These are the activations of a small neural network, seen along a few directions. Each row is one input.
In each table, some parts of the input vary, and every possible input appears once, in random order.
A made-up example of a description, with smaller parts first: values(3) and (point or line(11) or (line(4) and ring(5))).
Shared parts are said once, and a part with two or three values counts as separate values.

Table:
r1: [-34 -43 -37 -95 -19 -12   9  -8  32  51 -44]
r2: [ 16  -4  31 -28  21  38   4  -1   5   7  50]
r3: [  0 -23 -17 -58   9  -3  15 -10   0  38   9]
r4: [ 12  17  41 -35  19  44  -9   1  -5  -9  64]
r5: [ 19  -3 -26  31 -41 -31   1  -3 -17   3 -42]
r6: [-77  31 -54 110  27 -39 -22  19  26 -19  13]
r7: [ 22   6  -2  39 -25 -24   1   3 -20   0 -37]
r8: [ 42  12  23  50  -5  -7   0  11 -10 -36  -5]
r9: [  8  22  52 -33  16  71  10  -5  -5 -26  66]
r10: [-103   -7  -43   23   89   -6  -32   -4   19    9   52]
r11: [ 42  41  39  41   6  26  10  10 -16 -74   2]
r12: [ 46  35  31  42   2  -1  -7  12 -17 -55   6]
r13: [  4 -15  18 -40  19  27  12   7  -2  16  34]
r14: [-15 -25 -10 -70   2 -18  13 -23  13  45 -10]
r15: [ 28   0  12  42 -18 -13   5  17 -17 -24 -17]
r16: [-13 -26 -46   5 -72 -25 -15  -8  18  24 -93]
r17: [  3  -6 -20  23 -52 -39  -4 -18  -2  12 -59]
r18: [  0 -11   6 -46  21  12  11  -2  -4  38  11]
What do these inputs look like to the network?
> values(2) and (point or line(8))
Changing only the values(2) part turns r14 into r17. The same change can be made to r1. Which row results?
> r16

Table:
r19: [-33 -55 -43 -72 -14 -34   2 -20  17  82 -30]
r20: [ 30  27  42   1  20  28  -3  -4 -12 -31  45]
r21: [-28 -12  18 -78  46  54   0 -10   6  32  70]
r22: [ 36  36  46  52  14  24   3  19 -19 -40  48]
r23: [ -7  -3 -29  20 -43 -35  -3 -13  -6   7 -59]
r24: [  0   6 -33  70 -50 -33  -9   6   3 -10 -51]
r25: [ -7  19 -30  97 -29 -49 -21  10   3 -38 -60]
r26: [-11   3  30 -66  40  45  17  -5  13   1  58]
r27: [ -7 -30 -30 -14 -29 -22   1  -5   9  31 -62]
r28: [ 13   1  36 -35  24  45   1   8  -1 -19  45]
r29: [ 37  40  37  81  37  10   2  19 -30 -67  39]
r30: [-21 -32 -44 -56 -16 -33  10  -7  16  52 -43]
What do these inputs look like to the network?
> values(2) and line(6)
Changing only the line(6) part turns r24 into r30. The same change can be made to r22. Which row results?
> r26

Table:
r31: [-66 -55 -67 -52  11 -38  -4 -14  23  76 -29]
r32: [ -9 -39 -48 -13 -20 -64   8 -11   2  69 -50]
r33: [ 21 -41 -30 -39 -48 -48  20  -6   1  47 -88]
r34: [ 37  17  54  -3  56  24  13   9 -24  -9  89]
r35: [ 70  15  66 -31  29  39  24  13 -22 -31  52]
r36: [-19 -37 -40 -38 -75 -19  -1 -11  25  47 -75]
r37: [ 25   9  56 -49  67  39  10  -2 -24   8 101]
r38: [ 37  46  56  61 -14  57 -10  13 -11 -77  32]
r39: [-15 -18 -44   2 -87 -26  -8  -9  15  28 -84]
r40: [ 47  45  52  86  39   7  -1  15 -39 -60  63]
r41: [ 17   9  59 -72  15  88   0  -6   2 -10  70]
r42: [  3  -7 -50  74 -36 -83 -11  -3 -10  18 -75]
r43: [-46   5 -60  58 -46 -50 -25  -3  26 -18 -84]
r44: [ 28  17  58 -27   4  73   4   6   2 -26  59]
r45: [ 31  35  55  12  -8  66  -1   6  -8 -46  49]
r46: [-15  33  45 -20  50  64   0   5  14 -43  77]
r47: [ -1  40  32  88  60  21 -12  25 -15 -62  68]
r48: [-58 -25 -59 -30 -29 -32  -5 -11  39  32 -58]
r49: [-42 -13 -72  77 -16 -72 -22   6  11  14 -68]
r50: [  34  -13  -33   47  -64  -67    1    3   -9   -4 -113]
r51: [ 26 -24 -34   2 -61 -56  13  -3  -8  27 -97]
r52: [ 41  34  51  38  44  17   8   8 -36 -28  80]
r53: [-54  -7 -63  10 -41 -40 -12  -9  29  12 -67]
r54: [  -8   -6  -42   49  -91  -36  -20   -2   14   -3 -101]
r55: [ -4  60  42  70  33  47 -16  11   0 -94  50]
r56: [-25  24  47 -64  61  80  -3  -7  14 -26  88]
r57: [ 58   6  67 -75  39  54  20   2 -21 -16  64]
r58: [ 11 -52 -26 -80 -38 -33  19 -20   1  62 -75]
r59: [-49 -26 -75  31 -12 -61 -10  -1  13  44 -51]
r60: [-12  50  41  20  39  57  -5   4   3 -62  67]
r61: [ 74  31  63   9  17  32  19  14 -33 -51  42]
r62: [-20 -49 -44 -55 -10 -49   8 -25   1  84 -37]
r63: [ -8  29  30  40  67  33  -2  18 -12 -31  85]
r64: [-29 -46 -37 -80 -65  -3  -3 -26  23  62 -63]
r65: [-54 -45 -71 -10   1 -53  -3  -1  23  62 -42]
r66: [-24   2  36 -48  89  55  -1   9   0   3 106]
r67: [-11  11  34  -1  79  40   3  19  -1 -13  94]
r68: [ 81  40  63  57  12  22  10  20 -35 -83  26]
r69: [ -4 -21 -52  29 -33 -72   1 -10  -9  50 -59]
r70: [-67 -35 -56 -72 -20 -16  -6 -25  38  47 -46]
Changing only one part turns r46 into r55. The same change can be made to r44. Which row results?
> r38
Changing only one part turns r31 into r65. The same change can be made to r58. Which row results?
> r33
What do these inputs look like to the network?
> values(2) and line(4) and ring(5)

Table:
r71: [ 20  -8  -7  13 -22 -17   3   5  -8   4 -31]
r72: [  4   5  -8  14 -22 -18  -2  -7  -1  -7 -34]
r73: [-10   3 -14  26 -26  -7 -11   1   8  -8 -22]
r74: [ -4  -4  -4 -33  -8   1   4 -10   4   9  -7]
r75: [-19  -6  -6 -19  -9  16  -3  -3  12  12  -1]
r76: [ -3  -2 -17  28  -5 -28   0  -2  -7  11 -14]
r77: [-11 -11  -9 -18  11 -10  -1  -6   0  28  10]
r78: [ 43  54  92  16  71  82   5  17 -25 -73 124]
r79: [ 10 -17   2 -32  -7   1   9  -1   2  21  -6]
r80: [-11   1 -19  25   0 -20  -3   7   6  -6 -20]
r81: [-19 -13 -10 -20  17   0   0  -1   8  10   2]
What do these inputs look like to the network?
> point or (values(2) and ring(5))

Table:
r82: [-13 -14  -1 -36   9   5   2  -6  10  21  14]
r83: [-21   0 -30  69  -1 -39 -11   8  -7   3 -15]
r84: [ 24  50  72  47  46  82  -9  29  -6 -92  85]
r85: [-22  -1 -28  48  18 -33  -9   5  -4   4  -5]
r86: [  9  11 -12  44 -48 -16  -7   1   3 -19 -51]
r87: [-35  10 -32  62 -23 -19 -19   2  12 -14 -27]
r88: [ 10 -21  12 -58  18  12  12  -6  -5  39  25]
r89: [-31 -14 -14 -16  44  -5  -1  -3   5  28  32]
r90: [ -8 -11  11 -68  -9  34   6  -9  11  23  11]
r91: [ -9  -6  -7 -16   6  -7  -2  -1   6   6  -1]
r92: [ 18  -6   0   2   6 -21   9   2 -10   3 -16]
r93: [-25  -3 -23  25  32 -24  -5   2   0   7   6]
r94: [-38   9 -29  40  -6 -12 -17  -1  15 -13 -17]
r95: [ 22   1 -10  51 -26 -36   0   7 -15  -1 -38]
r96: [-52  -8 -11 -44  18  28  -8  -8  22  26  33]
r97: [  5   8  -8  19 -33  -7  -3  -1   5 -17 -40]
r98: [-16 -17   2 -55  11  17   2  -7  10  36  27]
r99: [-27  -7 -20   3  40 -17  -4   2   1  13  18]
r100: [-44   2 -20  -6  14   5 -12  -2  19  -4   6]
r101: [  0   4 -20  55 -31 -32 -10   4   0  -5 -34]
r102: [ 20  -2  -6  28  -8 -30   4   5 -13   0 -27]
r103: [-49  -5 -14 -25  17  16  -8  -7  23  12  20]
r104: [ -5  -8   8 -49 -10  23   7  -8  12   8  -3]
r105: [ -1   0   2 -29 -14  11   2  -3   8  -7 -17]
r106: [ 39 -10  14 -37 -26   4  14  -3 -10   4 -22]
r107: [ 41  -6  11 -15 -33  -5  13  -3 -11  -2 -34]
r108: [ 41  61  67  59  67  36  15  24 -27 -68 107]
r109: [ -3   2 -17  32 -14 -24  -7   2   3  -4 -24]
r110: [ 47   2  -1  35 -62 -22   3   2 -15  -7 -55]
r111: [ 16 -11   3 -20  12 -13   9   2  -9   9  -4]
r112: [ 32 -22  22 -75 -22  28  16  -9  -6  32   6]
r113: [ 12 -18   9 -39  16   0  13  -4  -5  24  10]
r114: [-42   6 -24  16   7  -2 -12  -2  18 -10  -6]
r115: [  1   4  -2  -6 -20   3   1  -3   7 -13 -29]
r116: [ 44  -1   5  11 -46 -14   7   0 -13  -6 -45]
r117: [ 67  54  93  34  31  64  -3   4 -41 -77  83]
r118: [-34 -16 -11 -35  45   6  -1  -4   5  42  46]
r119: [ 35 -18  20 -57 -24  17  17  -8  -6  18  -8]
r120: [ -7  -1 -11   6  -1 -15  -3  -1   5   0 -13]
What do these inputs look like to the network?
> values(3) and (point or (values(2) and line(6)))
Which other rows does r114 become when the line(6) part takes its other values? List them by row number.
> r87, r94, r96, r100, r103
